A small network was shown many inputs. Here are its activations along a few directions, one row for each input.
Each table varies a few parts of the input and shows all the possible inputs, shuffled.
A made-up example of a description, with smaller parts first: ring(8) and (point or ring(11) or (values(3) and line(6))).
Shared parts are said once, and a part with two or three values counts as separate values.

Other details of the inputs shift rows strongly along two fixed directions, in all tables alike. That doesn't count.

Rows:
R1: [  0  35  38 -29 -30  51  -1 -16  42  24 -28]
R2: [ 29 -31   5  52 -30 -27 -38  32  -8 -44  14]
R3: [  7   6  -9  24  24  26  -7   4 -41 -11   3]
R4: [  2 -41 -15  60 -29 -42 -30  40 -24   0  -7]
R5: [ 22  28 -30 -23  80 -53  35 -34 -53 -36  14]
R6: [-15 -45 -17  57 -29 -35 -21  41 -10 -22 -14]
R7: [  5 -41 -15  57 -31 -41 -33  36 -25   0  -6]
R8: [ 24 -40  -2  70 -19 -32 -35 -13 -15 -36 -16]
R9: [ 25  33 -34 -19  82 -53  34 -19 -41 -32  13]
R10: [  3  24 -15   3  72  -6  35   6 -69 -23  17]
R11: [ 24 -50  14  69  -1 -34 -37   7 -11 -13  -7]
R12: [-30 -13  12  -8 -60  42   2   1  43  50 -26]
R13: [  3   2  31 -25 -11  45   4 -29  53  49 -19]
R14: [-23 -11 -22   1   8 -24  11  20 -15  -4  -3]
R15: [ -3  30  44 -35 -36  55   0 -31  33  23 -28]
R16: [  5  26  16 -38 -31  55   3   5  65  22   1]
R17: [ 14   5 -18 -47  76 -36  33  -9 -56 -33  50]
R18: [  0  32  13 -43  25   8  12 -30 -28 -15  -6]
R19: [ 30 -36   0  62  -8 -27 -31  52  12 -21  16]
R20: [  6  62 -12 -98  54  15  49 -16   1  -3  32]
R21: [  6  44 -12 -76  83   5  46 -24   6  26  10]
R22: [ -8 -10  35 -34 -17  54   0 -52  37  43 -19]
R23: [-37  -5  13   5 -61  34  -8  -8  44  43 -11]
R24: [-21 -34 -19  58 -32 -40 -40  26  -9 -36  -3]
R25: [-14   7 -20   1   2 -29  -3   0 -24  10  17]
R26: [ -4  43  -2 -46  59  43  55 -19 -38  14   8]
R27: [ 24  -7   6  67 -11 -28 -42  44  -1 -33 -17]
R28: [  3  -3  37 -46 -29  57  15 -22  49  36   9]
R29: [-28  -2  15   3 -64  30 -14 -10  38  50 -10]
R30: [  8 -13  36 -11 -47  52  -5   2  64  34   1]
R31: [-22 -11 -27  -9   3 -23   1  16 -16 -20  -9]
R32: [  6  19  -3 -56  16  11  16 -18 -12 -21  26]
R33: [-23 -33 -15  68 -27 -41 -30  31  -9 -21   2]
R34: [ 25  35 -41 -15  83 -49  30  -4 -28 -29  12]
R35: [-44  -7  13   1 -63  36  -7  -8  50  28 -16]
Each input here is: values(3) or (values(2) and line(6)) or (line(4) and ring(5)).
Question: Which of the alternatives is R1?
Answer: line(4) and ring(5)
Question: Which other rows does R27 become when the line(4) part takes its other values? List them by row number.
Answer: R1, R15, R18

Rows:
R36: [  6  -7   9  20  -3   6  -4   1   2 -11   0]
R37: [ -2  -6 -26  27  36 -44   3  19 -36 -12   4]
R38: [-14  -1   7  -8 -39  29  -6   3  31  18  -5]
R39: [ 11 -11   1  16   0   2 -12  -1   9  -7   1]
R40: [  6   1  10  24 -16  15 -15   0   1  -1  -5]
R41: [ 15  -5   6  16  -2 -13 -11   1  10  -2   6]
R42: [ 18  -9   8  10  -5 -13  -9   7   7  -2   0]
R43: [-21  27  -5 -73  37   7  35 -32 -17  14  15]
R44: [-16   0  11  -7 -36  26  -4   7  35  17  -5]
R45: [  3   3  14 -12  -1  22  10  -7   7   2  -7]
R46: [ 14 -14   3  12  -2   0 -12   5   5  -7  -6]
R47: [-15 -14   9   4 -32  29   0  -4  21  35  -8]
R48: [  0  -1 -17   6  12 -28  -1  25 -19 -19  13]
R49: [-14  37 -18 -68  31   4  42 -38 -11   8   8]
R50: [ -1  -3 -23  21  29 -52  -6   9 -35 -31  -2]
R51: [  9   1   9  14  -9   9 -11   5  -9  -2  -8]
Question: Describe the family of inputs behind these rows.
Answer: values(3) or ring(5) or (values(2) and line(4))
Question: Start at R50 and move only the ring(5) part, one step at a time. The first step leads to R49. Which rows follow, in order?
Answer: R43, R47, R37
Question: Which other rows does R46 become when the values(2) part takes its other values? List them by row number.
Answer: R39
